Each row below holds a small network's activations on one input, seen along a few directions.
Each table varies a few parts of the input and shows all the possible inputs, shuffled.
Descriptions start from the smaller parts, as in this example, which fits no table here: values(2) and (point or ring(9) or (ring(5) and line(6))).
Shared parts are said once, and a part with two or three values counts as separate values.

Other details of the inputs vary at random and push rows far along two fixed directions, the same in every table; ignore that.

A family of inputs:
R1: [ -2 -44  46  -6 -23 -10 -19  -8 -61  10 -13]
R2: [101  22 -14  30 -38  32 -15 -18 -23  -4 -68]
R3: [ 39 -30 -26   5 -26  35 -12   7 -50  -5 -20]
R4: [ 21  29 -61  19  22 -26  56  42  56  29  91]
R5: [ 25 -12 -27  -5 -12  60   6 -10 -42  17  -9]
R6: [-90 -15  74 -26  52  -8  -8 -37 -18   6 -13]
R7: [-82  28  45 -29  32 -41   7 -21  -3   1  66]
R8: [  5   4 -68  12  34 -41  30  69 114  -4  28]
R9: [ 19  22 -54   8  38 -36  27  71 122 -20  32]
R10: [-57 -27  46  -5  21 -53  24   7  -4  25  51]
R11: [-95  -5  33 -26  36  -8   1   0   5   6  58]
R12: [-85 -74  71 -28  26  27   6 -28 -16   4 -31]
R13: [ 40 -32  -9  -3   7  32   7   9  -3  -5 -67]
R14: [104  28 -22  27 -67  16 -25  10 -31  -5 -31]
R15: [ 58  17  -7  24 -50  17  -1 -25 -58  21 -44]
R16: [-107  -31   64  -25   40  -12    7   -4   46   -9   14]
R17: [  2  -4 -51  11  52 -23  42  42  81  17  56]
R18: [ 17  10 -59  26  -9 -74  13  69  79   8  84]
R19: [-42 -14  47 -28   0  33 -20 -39  -5 -26 -47]
R20: [-37   9  36 -24  28   8 -15 -42 -18 -15 -24]
R21: [ 19   4 -19  10   6  34  -1 -25 -18  15 -47]
R22: [-48 -17  15 -15  -2  39 -12 -31 -57  17 -16]
R23: [ 65  33  10  20 -48  19  -6 -23 -54   8 -38]
R24: [-29 -29  38   4   5 -20 -14 -25 -24  11 -33]
R25: [-93 -30  69 -38  11 -18 -43 -23 -52 -33  12]
R26: [ -7  11 -41   9   6 -31   1  55  52 -19  72]
R27: [ 63  18   9   8 -29  13 -30 -35 -31 -22 -64]
R28: [-81 -14  44 -39  55 -54  -4  15  57 -36  10]
R29: [ 46  33 -22  17 -30  39  10 -30 -56  28 -22]
R30: [ -1   2 -72  21  14 -11  38  53 123   3  43]
R31: [-42   7  22 -30   2  32 -23 -33 -38 -12   6]
R32: [ 94  -8 -44  32 -17  13  12  13  11   9 -26]
R33: [ 37  49  -9  12 -16  22  12 -15 -28  15   7]
R34: [ 96  36 -41  18 -57  -9 -25  20   0 -21   0]
R35: [ 62   6 -76  26 -41  24 -12  24 -12  -7  -8]
R36: [-13  19  51 -11 -20 -22 -16 -33 -46  -7  -8]
Description of these inputs: line(4) and (values(4) or ring(5)).
Question: The inputs of R11 and R31 match in every part but the line(4) part. If R9 is changed in the same way as R11 into R31, which row does it become?
Answer: R28
Question: List by row number the other rows that have the line(4) part in common with R29.
Answer: R8, R15, R18, R21, R22, R24, R30, R35
Question: Which other rows does R33 become when the ring(5) part takes its other values? List them by row number.
Answer: R11, R14, R23, R26
Question: Start at R19 and move only the line(4) part, one step at a time. The first step leads to R16. Which rows follow, in order?
Answer: R30, R12
